Each row below holds a small network's activations on one input, seen along a few directions.
Each table varies a few parts of the input and shows all the possible inputs, shuffled.
Descriptions start from the smaller parts, as in this example, which fits no table here: ring(8) and (point or line(9) or (values(2) and line(6))).
Shared parts are said once, and a part with two or three values counts as separate values.

Rows:
r1: [-16   0 -14 -33 -38 -37  -9 -13 -19 -23 -35   8  -7  24 -33   4]
r2: [-35 -32  12  53 -12 -30  33  21  18 -29 -21  -8  16  -1 -30  13]
r3: [-39  -3 -42  -1 -16 -39  22   0  -5   1 -38 -30  -6 -13 -16  14]
r4: [ 12   4  52  15  36  49  -1  -3  29 -24  20  -1   8   4  14  -7]
r5: [  0   7  37 -18  17  29 -15   4  19  10  26   2 -14 -11  38  -6]
r6: [-27 -11  -1   4 -11 -51  17  26  19 -11 -33   4 -22  -6   2   5]
r7: [-45 -26  -4  16 -29 -50  21  28  11   5 -19  -5  -5 -22  -6  14]
r8: [  9  41   0 -39  -2  37 -37 -27 -16  19  47  23  33   3  -7 -26]
r9: [ 44 -28 -60  -1 -26  -4  -5 -15 -48  19  12  36  14   6 -29   4]
r10: [ 39 -26 -78  20   3  -8  18  -4 -33  28   9   0  -1  -7  -1   9]
r11: [  6  23  14 -27   9   9 -12 -12  -4   2 -27 -39 -29   5  26   7]
r12: [-14 -23  23  35  -4 -35  31  16  23 -53 -27 -11   5   4 -16   6]
r13: [ 33 -41 -46  39  -1 -17  20  25 -13  33  20  31  -2 -18   7   8]
r14: [  1   4  49 -12  -1  -1  -9  15  14   4 -14 -15 -27 -11  37   5]
r15: [ 12  -9  71  23   8  17   1   9  18 -31  -7 -25  -4  11  15   7]
r16: [-36  -5 -27 -18 -44 -32  -4  -8 -21  -1 -34  11   5  12 -46   9]
r17: [  4  25   2 -33  27  39 -18 -23   0   9  12 -22 -17   4  27  -4]
r18: [  9  30  14 -55   5  46 -40 -33 -12   3   6  19  -2  18  -1 -11]
r19: [  2  46 -22 -15  32  34 -16 -16   1  31  40  -6  14  -5  15 -21]
r20: [ -1  31  12  -1  25  24 -10  11  22  31  50  19  18 -26  27 -25]
r21: [-21   1 -32 -12  -9 -41  13  -2  -3 -15 -38 -27 -22  10  -7   9]
r22: [  9  18  34  34  35  42   1   4  26  -3  57  10  40  -5   4 -23]
r23: [ 45 -47 -25  70  14   2  37  17  -6  -7  18  24  23  -7 -16   7]
r24: [  9  21  29 -45 -18  17 -38 -20 -21   0 -24   2 -17  30  -4   2]
What do these inputs look like to the network?
Answer: line(4) and (point or line(5))
The inputs of r21 and r1 match in every part but the line(4) part. If r17 is changed in the same way as r21 into r1, which row does it become?
Answer: r18
Start at r24 and move only the line(4) part, one step at a time. The first step leads to r11. Which rows follow, in order?
Answer: r14, r15

Rows:
r25: [ -3 -31 -79  45 -11 -46  40   9 -18   4 -10  -6  19  -5 -36  14]
r26: [ 23  52   2 -63  17  31 -43 -31 -11   9  11  -2 -16  19  24 -21]
r27: [-48  26  62 -31 -14  20 -21 -19  19 -31  -2  -2  18  10 -23  -9]
r28: [ 67   3   9  15  25  58 -22  -6 -16  27  73  44  29  10  11 -18]
r29: [ -9 -16  55 -10 -14   1  -1  -5   2 -47 -59 -15 -18  25 -16  21]
r30: [-41  26  19 -22   3   2  -6  15  26  30  19 -14  -5 -38  35  -7]
r31: [-31  -9 -58 -12 -33 -70  11   3 -14  -5 -52   3 -20  19 -34  10]
r32: [-28 -14 -23  -5 -56 -47   4  -8 -27 -25 -66  14   4  28 -69  15]
r33: [ 16 -31  -3  48  26   7  36   8  14 -16  -8 -33 -11  -9  16  14]
r34: [ 42 -56  24  62  11   4  26  27  15 -20  14  17   2  -6   7   6]
r35: [ 41  21 -20  -6  44  68 -11 -28 -14  23  48  -4  14  -6  18 -12]
r36: [-29 -29 -66  -2 -38 -64  17  16 -22  32 -35  -4 -20 -22  -7  18]
r37: [-46  43  28 -33   8  -6 -13   1  29 -10   7 -10  -5   4  10 -18]
r38: [ 22 -53 -50  59 -28 -49  35  25 -23  -3  13  46  31  -3 -42   7]
r39: [ 33  43  -3 -49  14  30 -35 -14 -17  54  23  -6 -14 -16  46 -11]
r40: [  2 -11  13   8  -1 -28   9  26   6  15 -30 -34 -43 -15  43  20]
r41: [-11  -8  19 -14   7 -19   8   5  14 -30 -46 -25 -46  14  20  16]
r42: [ 21  34  35 -61  -8  60 -52 -47 -21 -12   2   6   8  28  -8 -11]
r43: [  1 -11  31  42  17  25   4  18  30   0  61  38  42 -19   0 -19]
r44: [-21  21   4  31  32  21  13   5  27   6  39 -13  33 -18   8 -16]
What do these inputs look like to the network?
Answer: line(4) and line(5)
The inputs of r43 and r38 match in every part but the line(4) part. If r37 is changed in the same way as r43 into r38, which row does it become?
Answer: r31
Change only the line(4) part in r44. List by row number the other rows that result.
Answer: r25, r33, r35
Change only the line(5) part in r39. List by row number the other rows that result.
Answer: r26, r28, r35, r42

Rows:
r45: [-20 -60 -22  74 -31 -51  44  43  -7 -18   7  36  26  -2 -39  18]
r46: [-11  39  22 -40  -1  16 -29 -40 -27 -20 -23 -19  18  33 -39 -11]
r47: [-17  28  52  -6  -1  31 -18 -23  16 -52 -18 -29   9  30 -16  -5]
r48: [-13   6 -21  37  46  23   9  13  29  21  59  -1  17 -20  29 -12]
r49: [-52  53 -14 -48  16   1 -21 -13   7  21 -12 -21 -14   0  16 -17]
r50: [ 11  28 -55  -1  29   8   1  -3  -1  36  49   6  29 -31  13 -25]
r51: [-20 -19  -5  10 -13 -52  35  19  12 -38 -68 -54 -40   4  19  37]
r52: [ 28   5  75  15  21   9  -5  20  27   1  24   2  -8  -2  29 -14]
r53: [ 31 -32 -86  40  -5 -39  44  15 -33  13 -28  -9 -15 -18  -2  26]
r54: [ 15 -55 -46  69  15 -33  55  34 -10  -5  -9 -21 -18 -11  11  33]
r55: [ 23   5 -24 -50  -9  33 -23 -32 -21   1   5  34  -8  23 -16  -1]
r56: [ 31 -29  16  30  30  51  -1  -2   7 -13  39  34  15   9   9  -2]
r57: [ -1  20  30 -62   4  16 -32 -28 -20 -17 -24  11  -9  21 -11  -6]
r58: [-21  30  24 -64  -5   6 -30 -15 -18  31 -12 -22 -13 -20  21  -5]
r59: [ 11 -18  10  27  21  39  -2  12  11  35  51   3  10 -33  39   3]
r60: [ 28   3 -30  -5   2  34 -15  -4 -13  52  33  13  14 -40  26  -6]
r61: [-25  27  36  19  44   3  19  17  51   4  34 -20   8 -25  26 -21]
r62: [ 48  -8 -24  -2  10  45 -13 -19 -16   5  21  45  20   2  -4 -10]
r63: [  2  31  25 -53  -6   6 -47 -10 -16  17 -23   1 -30  22  17  -9]
r64: [-29 -38 -62   0 -62 -71  10  -3 -22   2 -32  35   2   8 -67   8]
r65: [ -7  10  59 -27   4  31 -21 -12  22 -49 -19   1 -17  17  12   0]
r66: [-21  -8 -39 -15 -14 -58  20   2 -24  -2 -81 -39 -43  11  -2  36]
r67: [  9  24  68 -30  -2  -1 -27   2  12 -21  -1 -15 -23   8  35 -10]
r68: [ 41 -17  18  33  21  29 -13  15   6  18  49  21   2   5  35  -7]
r69: [ 19  -8  74  12  29  31   6   4  29 -30  15  14   6   2   3  -8]
r70: [  2  10  60  39  22  41   5  -5  30 -30   8 -12  24  19 -22  -9]
r71: [-20  22  60 -36  -3  10 -14  -2  18  -4   1 -34 -13 -27  42  -2]
r72: [ -5 -51   1  57  16 -40  48  33  32 -13 -47 -42 -31 -12   6  15]
r73: [ 45  12 -26  14   8  34  -6 -32 -28  -1  31  13  54  10 -34 -19]
r74: [-45  45  29 -26  20  -6  -2  -1  36 -17   9 -37  -6 -13  34 -18]
r75: [ -6 -50 -63  48 -45 -57  23  14 -21   4 -16  46  27 -13 -55  -5]
r76: [ 13  25 -31 -28 -14  33 -20 -44 -27  -2   7   5  18  36 -43  -5]
r77: [ 33  17 -22 -47 -17  12 -35 -15 -23  32  15  20 -22  18   9  -8]
r78: [-21  40 -61 -43   7   7 -11 -16  -1  36  25  -2  -6  -5   6 -14]
r79: [  3  16 -29 -53 -17  23 -23 -17 -19  49  17   1 -13 -19  15   2]
r80: [-54 -13 -15 -12 -56 -78   4  11 -19 -16 -65  17   1  17 -54  24]
r81: [ 58   5 -22   1   2  24 -25  -2 -18  36  31  32   6  -2  21 -16]
r82: [  7 -20 -84  -8 -24 -52  34  -2 -35  11 -44 -19 -40   4 -11  37]
r83: [ 21 -11   8  51  25  51   2 -13   1 -15  41   4  42  21 -19  -7]
r84: [-54 -25  19  13 -55 -71  21  30  16 -51 -52   2   5  11 -33  23]
r85: [-37 -43  27  58 -33 -59  46  52  25 -31 -25  17  15  -1 -41  16]
r86: [ -1   4  67   9  20  19   7  16  32  18  27 -16   1 -39  35  -5]
What do these inputs look like to the network?
Answer: ring(6) and (values(2) or line(5))
The inputs of r54 and r53 match in every part but the ring(6) part. If r45 is changed in the same way as r54 into r53, which row does it become?
Answer: r75
Start at r76 and move only the line(5) part, one step at a time. The first step leads to r55. Which rows follow, in order?
Answer: r77, r79, r78
List by row number the other rows that have the ring(6) part in common with r52.
Answer: r61, r69, r70, r72, r85, r86
Change only the line(5) part in r65. List by row number the other rows that result.
Answer: r47, r67, r71, r74

Rows:
r87: [-28  26 -78 -62 -24  -3 -29 -31 -38  49  29  26  11  -7 -25 -13]
r88: [ 26  25 -59 -88 -40  -8 -37 -41 -56  33 -42   9 -32  21 -12   8]
r89: [ 63   7  29  12  48  69  -2 -23  11 -26  26  13  21   7   5 -15]
r90: [-56  53   6 -21  33  13 -10   0  35  14  15 -34 -11  -3  27 -15]
r91: [  1  -2  59 -27 -40  -9 -31 -16 -18 -52 -43   9 -14  53 -30   9]
r92: [ -4  50  29 -48  26   6 -17  -8   9  -1 -57 -52 -55  21  37   4]
r93: [ 28  24 -73 -27 -12  10 -22 -19 -47  61  39  30  28 -20 -10 -18]
r94: [ -9   1   8  16   5 -20  16  31  23  28  30 -21  -3 -53  49  -2]
r95: [-60 -16  20   4 -30 -31   0  28  22   8  -2  36   7 -18 -16   3]
r96: [-14 -33 -59  75  -3 -40  55  15  -7  -7  -8 -21  33  -8 -39  16]
r97: [ 37 -66 -67  83  15 -19  60  14 -14 -23  -9  -8   4   8 -23  24]
r98: [-45  44  29 -30  14  40 -13 -28  25 -29  18  -3  34   8 -21 -24]
r99: [-22 -14  26 -44 -19 -33  -7   8   0  -1 -48 -52 -61 -11  50  25]
r100: [-33  21  35  -7 -21 -18 -13   4  20 -32  15  45  35  27 -41 -29]
r101: [ 40 -63  22  46  -3  10  15  33   1  10  15  40  -8 -13  11  16]
r102: [ 71 -21 -80 -17   3  36 -22 -28 -59  46  43  35   3   0  10   1]
r103: [ 12  42  35   4  25  52  -5 -18  19 -13  29  -1  49  -7 -10 -27]
r104: [-17 -31  42 -19 -47 -29 -13  14  -7  -9 -68   8 -39   9  -3  27]
r105: [ 33 -46   6  25  23   5  20  22   9  17  34 -18 -32 -34  67  13]
r106: [-18 -36 -46  19 -28 -59  29  -7 -21 -41 -93 -43 -31  28 -42  31]
r107: [-62 -21 -66  40  -9 -62  46   7   7 -22 -27 -13  19   2 -52  11]
r108: [ 68 -26  36  36   9  21  -4   9   0 -31  32  49  21  30 -16 -10]
r109: [  7  -4  45  30 -15  10 -12   5   1 -16  40  27  49  18 -30 -14]
r110: [ 42   4  11  23  63  50   3  -2  13  18  30 -27 -24   0  56  -2]
r111: [-56  14   0 -20  -2 -41   8  27  37  13  12 -13 -16 -41  38  -5]
r112: [ -9  40  14  16  41  33  -4   3  22  30  33 -40   3 -15  39 -11]
r113: [  6  44  51 -55   5  33 -22 -37  -1 -47 -53 -19 -13  29 -12  -2]
r114: [ -3 -18  26  37 -19 -17  12  40  14  24  10  38  21 -31  -6  -1]
The inputs of r104 and r95 match in every part but one. If r99 is changed in the same way as r104 into r95, which row does it become?
Answer: r111
What do these inputs look like to the network?
Answer: line(4) and (values(2) or ring(5))
Change only the line(4) part in r109. List by row number the other rows that result.
Answer: r91, r100, r108
Change only the values(2) part in r87. List by row number the other rows that result.
Answer: r107
List by row number the other rows that have the line(4) part in common with r102.
Answer: r89, r97, r101, r105, r108, r110

Rows:
r115: [-43  25  -7 -77 -31 -27 -38 -19 -22   7 -19 -18 -40  33   4   7]
r116: [-24   1 -38 -21 -32 -52  21  13 -42  20 -69  -3 -21   1 -31  38]
r117: [ 41  51  18 -70   4  59 -34 -44 -21   3 -17  14  11 -11   0 -15]
r118: [-57  21  45 -50 -13 -33 -28  -1  26 -34 -21 -28 -45  39  18  -4]
r119: [-33 -12   6  32 -46 -30  10  -7  11 -24 -95 -40  11 -13 -43   6]
r120: [ 22  13  45  29  58  66  -6   8  19  20  52 -11  -2   7  41  -3]
r121: [-25 -61 -16  68 -11 -46  36  22  20 -46  15  10  17  21 -35   5]
r122: [ 67  34  -9 -16  48  45   3  -5 -23  28  53  12  10 -12  33  -5]
r123: [-10 -56 -86  36   0 -49  32  14  -2  -4  12  25 -13  14 -18   6]
r124: [ 10  48  82 -45   9  52 -23 -21  12 -25  -7  -5  18 -13  10 -12]
r125: [ 51 -24 -33  32  -1   3  23  20 -27  44  45  32  30 -43   6   6]
r126: [  2 -41  -7  83  14  12   6  19  48  11  51  12  24 -23  15 -28]
The inputs of r116 and r119 match in every part but one. If r125 is changed in the same way as r116 into r119, which row does it become?
Answer: r126
What do these inputs look like to the network?
Answer: values(2) and ring(6)
Change only the values(2) part in r123. List by row number the other rows that result.
Answer: r121
